a =
[[604 462 389 453 660 588 652]
 [231 779 464 326 568 826 318]
 [726 652 470 334 441 338 496]]
The third smallest entry: 326
What is the entry in the top-left corner?
A: 604
What is the entry directly below the largest entry?
A: 338
What is the entry in the bottom-left corner?
A: 726
What is the median of all entries?
A: 470
What is the first entry in the row that holds the smallest entry?
A: 231
What is the entry directly below 462?
A: 779
What is the largest entry in the last column?
A: 652
